Each row below holds a small network's activations on one record, seen along a few directions.
After each row come some of the record's fields: Vomip, Nada, Nafoz, Firef, Rilad, Rizo.
A field that a record lacks is left out.
The largest differences between rows may come from other fields.
In the rows, zero is written as 500.
Strong random noise was added to every row along 4 fixed directions; ignore it. To show where, here is one row again and again, with new noise each time:
[448 490 446 478 529 480 419 505 332 578 445 495 571 509 514 492 369 497
 602 507 506 356 440 464 403 614]
[363 590 304 569 477 563 418 431 173 615 431 468 604 624 508 387 400 428
 686 508 440 362 434 449 271 737]
[712 407 546 388 646 302 369 631 514 574 483 545 545 394 526 638 352 606
 538 555 497 358 413 384 557 436]
[692 351 688 435 520 322 251 647 634 441 523 595 497 496 479 653 453 647
 465 545 509 389 423 482 657 428]
[302 407 586 423 470 538 454 490 387 508 421 495 557 481 498 503 322 474
 527 464 629 345 485 594 472 614]
[909 597 286 610 600 275 188 612 376 619 549 571 564 650 505 540 549 620
 687 637 216 412 331 212 410 536]

[367 454 458 508 390 601 534 431 422 450 442 528 519 516 488 436 444 486
 473 478 572 513 544 563 457 556]
Vomip is t4, Nada is z2, Nafoz is n5, Firef is c1, Rilad is y1, Rizo is j1
[546 376 706 450 304 500 297 529 555 363 442 664 579 843 309 463 448 348
 405 587 604 506 643 683 716 557]
Vomip is t4, Nada is z1, Nafoz is n2, Firef is c1, Rilad is y2, Rizo is j3
[519 421 669 555 493 454 412 590 647 383 599 430 452 401 579 619 514 647
 471 443 502 499 370 499 575 420]
Vomip is t6, Nada is z1, Nafoz is n4, Firef is c3, Rilad is y3, Rizo is j1
[363 643 388 574 354 595 464 363 332 519 422 556 570 848 324 280 613 243
 594 563 434 495 626 598 395 729]
Vomip is t5, Nada is z1
[227 571 480 719 309 689 388 414 443 397 544 469 406 646 521 397 705 543
 578 391 423 493 443 596 357 664]
Vomip is t2, Nada is z2, Nafoz is n1, Firef is c3, Rilad is y3
[345 561 536 540 594 538 718 503 441 428 597 293 628 427 663 536 347 445
 438 418 593 577 457 560 547 447]
Vomip is t6, Nada is z2
[596 428 452 313 596 403 575 480 540 618 392 565 466 273 477 560 416 508
 494 508 565 436 524 429 499 433]
Vomip is t5, Nada is z1
[351 573 475 673 396 591 466 453 450 456 538 425 464 591 508 418 638 492
 539 453 414 516 465 547 389 605]
Vomip is t8, Nada is z2, Nafoz is n4, Firef is c3, Rilad is y3, Rizo is j1
[ 82 678 434 768 276 720 374 381 231 430 563 369 533 771 487 287 640 401
 636 434 446 450 423 625 254 860]
Vomip is t6, Nada is z1, Nafoz is n2, Firef is c1, Rilad is y2, Rizo is j3
[675 355 423 320 711 387 654 609 502 597 479 468 507 130 661 674 270 664
 497 467 563 482 408 306 486 279]
Vomip is t1, Nada is z1, Nafoz is n4, Firef is c3, Rilad is y3, Rizo is j1
[539 542 445 531 346 543 517 428 527 410 517 602 532 753 381 427 614 370
 439 548 470 643 635 575 559 481]
Vomip is t5, Nada is z1
[518 545 388 483 478 566 352 460 275 574 421 570 576 741 403 387 394 383
 611 588 487 432 539 482 429 680]
Vomip is t4, Nada is z1, Nafoz is n6, Firef is c2, Rilad is y1
[246 529 608 378 527 568 595 427 207 545 395 366 733 708 421 391 140  87
 485 534 682 414 560 707 567 740]
Vomip is t8, Nada is z1
[702 557 565 591 666 350 524 652 552 395 706 338 641 509 649 650 433 526
 425 518 423 614 358 422 685 339]
Vomip is t6, Nada is z2
[443 404 459 434 505 543 534 482 506 527 512 528 413 303 574 556 437 636
 501 427 572 486 455 471 442 446]
Vomip is t6, Nada is z1, Nafoz is n1, Firef is c3, Rilad is y3
[354 421 623 426 531 551 667 498 649 487 498 491 394 334 531 539 496 523
 389 407 627 523 590 605 559 392]
Vomip is t8, Nada is z2, Nafoz is n1, Firef is c3, Rilad is y3
[446 663 405 660 487 548 504 488 537 563 574 441 385 472 535 415 804 605
 623 449 383 488 462 400 274 558]
Vomip is t4, Nada is z1, Nafoz is n3, Firef is c2, Rilad is y2, Rizo is j3
[944 705 105 654 597 386 413 514 323 626 566 517 610 700 498 458 555 470
 648 670 181 620 438 199 404 477]
Vomip is t10, Nada is z2, Nafoz is n2, Firef is c1, Rilad is y2, Rizo is j3
[574 328 588 307 589 441 621 536 509 495 458 488 593 385 520 611 171 431
 386 517 634 536 537 518 695 368]
Vomip is t8, Nada is z2, Nafoz is n4, Firef is c3, Rilad is y3, Rizo is j1
[592 535 586 437 663 409 638 565 600 540 545 419 555 421 518 557 431 426
 423 549 549 562 563 500 628 382]
Vomip is t8, Nada is z2, Nafoz is n2, Firef is c1, Rilad is y2, Rizo is j3
[377 354 585 474 283 649 382 443 405 349 423 595 584 737 397 437 348 413
 407 515 633 541 574 665 614 591]
Vomip is t1, Nada is z1, Nafoz is n5, Firef is c1, Rilad is y1, Rizo is j1
[159 458 624 464 464 632 656 428 523 482 504 356 430 267 586 499 466 514
 464 337 661 439 478 638 431 540]
Vomip is t8, Nada is z1, Nafoz is n4, Firef is c3, Rilad is y3, Rizo is j1
[423 657 426 736 470 568 523 493 323 365 672 306 680 728 618 468 476 392
 496 475 399 638 386 519 514 568]
Vomip is t6, Nada is z2
[389 581 399 525 461 609 515 433 368 536 461 524 522 657 460 382 518 408
 592 494 499 473 568 530 381 614]
Vomip is t4, Nada is z1, Nafoz is n6, Firef is c2, Rilad is y1
[421 408 705 519 230 561 163 442 494 323 426 620 497 897 280 430 530 363
 454 566 522 449 530 711 662 717]
Vomip is t10, Nada is z1
[401 707 326 631 471 564 558 413 235 579 448 427 642 781 407 300 499 210
 607 589 402 526 582 531 371 705]
Vomip is t8, Nada is z2, Nafoz is n2, Firef is c1, Rilad is y2, Rizo is j3
[660 729 370 664 667 420 642 545 623 582 675 369 405 362 620 521 774 619
 513 489 302 627 443 320 409 363]
Vomip is t8, Nada is z2
[602 550 537 614 525 413 293 581 429 461 583 432 560 616 538 522 507 544
 561 551 375 448 333 438 536 592]
Vomip is t9, Nada is z2
[463 487 717 498 483 471 509 528 603 429 519 460 501 592 421 501 512 408
 372 534 559 523 555 649 672 504]
Vomip is t8, Nada is z2
[540 417 442 479 432 559 409 457 448 483 470 601 471 525 506 499 412 559
 491 493 511 505 509 486 506 515]
Vomip is t4, Nada is z2, Nafoz is n1, Firef is c3, Rilad is y3
[329 667 387 483 722 523 759 489 447 730 502 330 417 139 627 426 582 568
 641 410 522 373 459 382 215 542]
Vomip is t4, Nada is z1
[394 617 544 597 467 539 488 482 674 508 540 522 335 481 458 435 864 574
 527 458 442 467 567 541 392 533]
Vomip is t3, Nada is z1, Nafoz is n6, Firef is c2, Rilad is y1
[563 324 700 364 472 434 546 550 662 393 472 569 516 416 471 596 372 507
 338 521 653 543 580 603 714 364]
Vomip is t4, Nada is z2, Nafoz is n2, Firef is c1, Rilad is y2, Rizo is j3
[527 212 533 308 393 535 503 465 531 418 393 659 491 432 472 605 264 547
 381 479 659 543 565 548 647 373]
Vomip is t5, Nada is z2, Nafoz is n4, Firef is c3, Rilad is y3, Rizo is j1
[454 536 414 444 615 522 703 485 362 606 439 450 590 483 534 469 324 345
 495 496 546 512 575 506 461 477]
Vomip is t8, Nada is z2, Nafoz is n1, Firef is c3, Rilad is y3
[439 140 919 465 150 578 198 561 777 112 551 680 398 679 404 623 506 644
 261 447 666 573 506 768 848 407]
Vomip is t4, Nada is z2, Nafoz is n4, Firef is c3, Rilad is y3, Rizo is j1
[355 714 392 624 600 538 716 448 410 600 532 324 507 421 559 398 603 412
 556 473 419 516 494 488 326 577]
Vomip is t8, Nada is z2
[513 371 733 385 364 497 502 507 717 329 495 633 499 647 349 532 525 404
 315 536 640 592 674 703 756 389]
Vomip is t5, Nada is z1
[888 444 420 573 446 386 273 599 603 413 551 652 499 596 520 606 590 696
 478 571 341 597 429 338 588 332]
Vomip is t1, Nada is z2, Nafoz is n5, Firef is c1, Rilad is y1, Rizo is j1
[598 441 546 448 565 402 350 584 604 546 484 590 413 413 482 566 587 618
 521 528 466 399 462 433 512 463]
Vomip is t9, Nada is z2, Nafoz is n6, Firef is c2, Rilad is y1
[223 397 707 419 423 646 690 437 626 390 474 462 442 406 494 509 453 446
 328 417 709 548 620 719 624 466]
Vomip is t10, Nada is z2
[271 542 426 520 403 686 507 386 249 516 456 454 557 629 474 356 385 379
 565 481 571 481 507 569 379 702]
Vomip is t4, Nada is z1

Which values does each new row have?
[569 327 458 360 353 564 492 433 419 428 362 697 658 723 377 501 249 344
 387 584 617 587 669 593 670 437]
Vomip is t5, Nada is z2, Nafoz is n5, Firef is c1, Rilad is y1, Rizo is j1
[418 499 463 427 614 563 644 477 518 591 458 490 427 274 576 512 464 576
 508 436 587 444 556 470 409 448]
Vomip is t4, Nada is z2, Nafoz is n6, Firef is c2, Rilad is y1
[565 533 444 482 476 469 496 464 470 523 467 546 547 596 439 463 504 389
 502 544 485 531 532 497 516 517]
Vomip is t5, Nada is z1
[639 577 204 528 445 551 539 398 297 547 465 585 626 747 426 400 436 326
 524 608 398 641 587 419 455 527]
Vomip is t5, Nada is z2
[656 527 395 469 643 432 699 554 635 572 571 471 426 182 638 595 559 683
 463 475 484 594 486 324 460 285]
Vomip is t4, Nada is z2, Nafoz is n2, Firef is c1, Rilad is y2, Rizo is j3
[433 555 504 448 656 515 726 507 555 577 500 434 485 388 543 511 488 455
 460 477 570 527 592 505 495 404]
Vomip is t8, Nada is z2, Nafoz is n6, Firef is c2, Rilad is y1
[534 483 572 304 706 421 670 568 467 588 483 420 589 370 521 539 269 414
 492 537 632 448 531 474 561 443]
Vomip is t4, Nada is z1
[472 562 612 623 335 532 379 465 541 399 528 521 496 773 377 423 636 422
 432 558 470 559 571 640 591 583]
Vomip is t8, Nada is z2, Nafoz is n2, Firef is c1, Rilad is y2, Rizo is j3
[427 395 506 316 592 496 664 509 405 561 438 440 564 370 541 556 216 437
 494 466 653 454 511 505 508 447]
Vomip is t8, Nada is z1, Nafoz is n4, Firef is c3, Rilad is y3, Rizo is j1
[161 545 523 576 423 680 682 386 583 520 495 436 318 305 562 429 687 587
 470 334 564 490 541 618 335 530]
Vomip is t8, Nada is z2, Nafoz is n1, Firef is c3, Rilad is y3
[624 542 346 474 602 474 628 470 501 585 500 500 454 358 564 537 500 562
 502 507 441 554 502 378 462 404]
Vomip is t10, Nada is z2
[541 377 594 389 577 482 559 528 702 512 515 546 348 195 579 605 497 702
 424 423 593 487 514 480 551 336]
Vomip is t4, Nada is z2, Nafoz is n1, Firef is c3, Rilad is y3
[712 422 331 448 445 450 452 492 465 504 466 636 523 571 467 539 454 519
 522 539 432 563 515 393 504 411]
Vomip is t5, Nada is z1, Nafoz is n4, Firef is c3, Rilad is y3, Rizo is j1
[504 522 354 505 507 512 443 440 527 614 451 551 319 330 541 502 651 669
 617 432 402 404 425 382 303 542]
Vomip is t10, Nada is z1, Nafoz is n1, Firef is c3, Rilad is y3
[507 476 505 574 491 488 353 543 499 469 545 443 423 416 568 549 557 687
 573 448 396 434 341 402 435 533]
Vomip is t9, Nada is z2, Nafoz is n4, Firef is c3, Rilad is y3, Rizo is j1
[461 487 632 455 466 521 409 480 422 502 389 561 611 838 329 420 370 257
 464 602 563 448 631 664 635 627]
Vomip is t8, Nada is z2, Nafoz is n6, Firef is c2, Rilad is y1
[589 571 398 545 522 514 422 502 419 559 538 493 477 528 509 461 538 555
 576 527 436 498 441 392 400 551]
Vomip is t4, Nada is z1
[623 633 254 586 457 504 563 432 545 570 530 590 408 482 496 436 760 582
 557 495 367 595 546 373 337 436]
Vomip is t5, Nada is z1
[652 603 509 496 708 349 609 581 518 588 538 394 563 443 519 532 469 419
 480 574 436 512 486 432 538 449]
Vomip is t8, Nada is z2
[579 622 426 527 720 388 619 584 491 615 618 341 504 258 680 571 485 635
 575 446 467 468 358 331 395 420]
Vomip is t6, Nada is z1
[346 571 173 427 531 667 868 320 270 633 412 466 582 401 542 395 346 329
 514 469 563 604 629 462 321 498]
Vomip is t5, Nada is z2
